Each row below holds a small network's activations on one input, seen along a few directions.
In each table, some parts of the input vary, and every possible input appears once, in random order.
A made-up example of a description, with smaller parts first: ring(8) and (point or (values(2) and line(4)) or line(11)).
Shared parts are said once, and a part with two or three values counts as separate values.
In the rows, 128 means zero.

Other details of the inputs vary at random and push rows far along three fixed directions, the same in every table; ignore that.
To show where, the next rows are all for the same input, with only those details redrawn:
132  107  66  81  99  181  140  133  117  122  86  87  148  117
196  111  138  180  129  158  129  125  129  100  152  176  106  112
166  111  143  177  125  171  125  120  142  92  155  150  138  116
94  114  85  48  109  105  110  138  148  156  123  98  155  110
177  116  103  97  141  97  114  140  115  136  138  173  74  90
119  108  87  92  98  169  139  122  140  124  107  81  174  122
119  118  146  162  117  139  110  117  189  113  168  129  190  124
159  116  133  156  129  144  120  124  145  110  153  149  141  112

Table:
R1: 94  112  100  110  116  147  166  130  157  112  121  92  179  130
R2: 127  137  70  72  116  123  136  157  87  148  61  75  129  135
R3: 73  129  95  63  120  118  167  152  112  162  95  84  141  104
R4: 192  126  172  180  128  147  115  124  111  130  122  148  90  117
R5: 174  122  122  186  135  193  192  148  89  79  110  143  91  128
R6: 164  127  151  167  125  121  103  133  129  108  148  118  138  138
R7: 134  100  82  154  105  197  182  109  111  75  100  87  164  146
R8: 101  129  165  136  114  84  74  127  155  162  145  114  136  127
R9: 172  121  144  192  142  191  182  131  74  102  87  143  88  114
R10: 159  150  142  116  147  183  118  61  105  95  117  170  80  139
R11: 171  133  129  100  143  67  135  177  112  157  132  156  59  113
R12: 179  138  165  118  135  153  105  114  76  138  151  183  82  159
R13: 70  132  143  148  142  68  126  140  147  141  134  129  145  127
R14: 114  127  155  150  135  105  160  152  144  123  154  142  128  128
R15: 111  142  88  40  117  112  139  167  105  173  79  76  119  114
R16: 105  160  173  92  175  66  88  132  117  172  183  175  115  166
R17: 144  174  137  70  167  132  125  108  81  118  102  151  54  150
R18: 64  115  90  88  116  78  133  115  147  144  102  95  160  125
R19: 140  136  169  202  145  91  106  139  154  123  147  142  121  146
R20: 93  144  126  125  111  121  126  139  136  161  103  75  158  143
R21: 145  107  103  112  142  109  150  119  89  138  104  151  71  97
R22: 68  131  157  148  142  78  133  135  143  155  139  129  140  121
R23: 93  151  111  80  108  200  169  118  78  117  100  120  144  174
R24: 102  141  167  185  135  100  108  146  174  126  165  115  190  159
R25: 73  166  160  65  165  92  111  80  154  120  149  160  118  143
R26: 109  111  119  175  94  168  115  94  152  105  118  93  182  146
R27: 117  113  140  163  101  182  131  91  155  122  116  92  184  129
R28: 109  129  189  158  111  118  93  135  185  138  169  112  177  129
R29: 92  132  151  210  147  124  141  134  156  101  168  124  171  146
R30: 126  137  121  140  146  99  158  150  119  130  144  134  100  117
R31: 130  139  175  177  154  81  111  163  179  132  179  154  144  139
R32: 160  131  168  199  135  122  95  138  155  117  180  141  115  133
R33: 127  113  60  49  108  153  130  136  102  140  90  93  130  104
R34: 97  121  91  127  118  127  154  112  137  120  98  101  181  135
R35: 135  120  102  78  145  41  82  140  116  162  130  162  96  97
R36: 108  135  115  91  98  130  108  152  154  141  123  72  168  134
R37: 179  124  128  138  148  157  143  153  68  135  78  130  59  113
R38: 199  109  123  193  114  199  140  96  83  105  101  150  88  121
R39: 117  119  86  127  103  161  122  109  137  119  122  83  186  133
R40: 181  122  92  165  130  169  182  123  103  95  122  148  83  123
R41: 137  147  138  156  138  110  127  155  141  132  152  114  126  138
R42: 95  116  134  127  92  146  125  115  182  128  137  100  189  128
R43: 181  111  115  138  143  118  112  131  108  133  154  171  74  98
R44: 154  129  107  158  85  197  132  128  102  98  81  77  160  151
R45: 94  139  155  211  136  116  141  135  156  103  145  141  172  146
R46: 123  132  170  194  107  125  87  117  162  117  145  117  160  149
R47: 114  134  139  65  149  99  80  101  115  164  164  180  111  137
R48: 165  160  125  57  143  140  106  107  65  115  95  150  34  139
R49: 122  127  101  66  91  127  122  155  122  153  99  79  133  125
R50: 135  145  130  56  168  86  125  112  92  153  153  206  81  136
R51: 115  117  121  77  165  42  122  137  130  167  129  159  84  85
R52: 109  162  164  145  155  168  142  94  119  86  124  167  85  163
R53: 91  115  154  107  123  80  87  121  179  161  168  132  162  101
R54: 110  111  135  96  146  69  135  137  141  153  144  166  104  93
R55: 105  109  105  124  96  170  180  123  138  107  106  100  162  131
Changing only one part turns R31 into R5. The same change can be made to R11. Which row results? -> R14
What is each input in this table made of? -> ring(5) and (values(2) or ring(9))
A walk changes only the ring(9) part. It starts at R6 and steps to R44. List the rest of the walk in order. -> R46, R8, R4, R28, R49, R36, R32
Which other rows does R25 become when the values(2) part takes its other values? List them by row number. -> R50
Which other rows does R29 become when the ring(5) part takes its other values? List them by row number. -> R6, R7, R24, R39
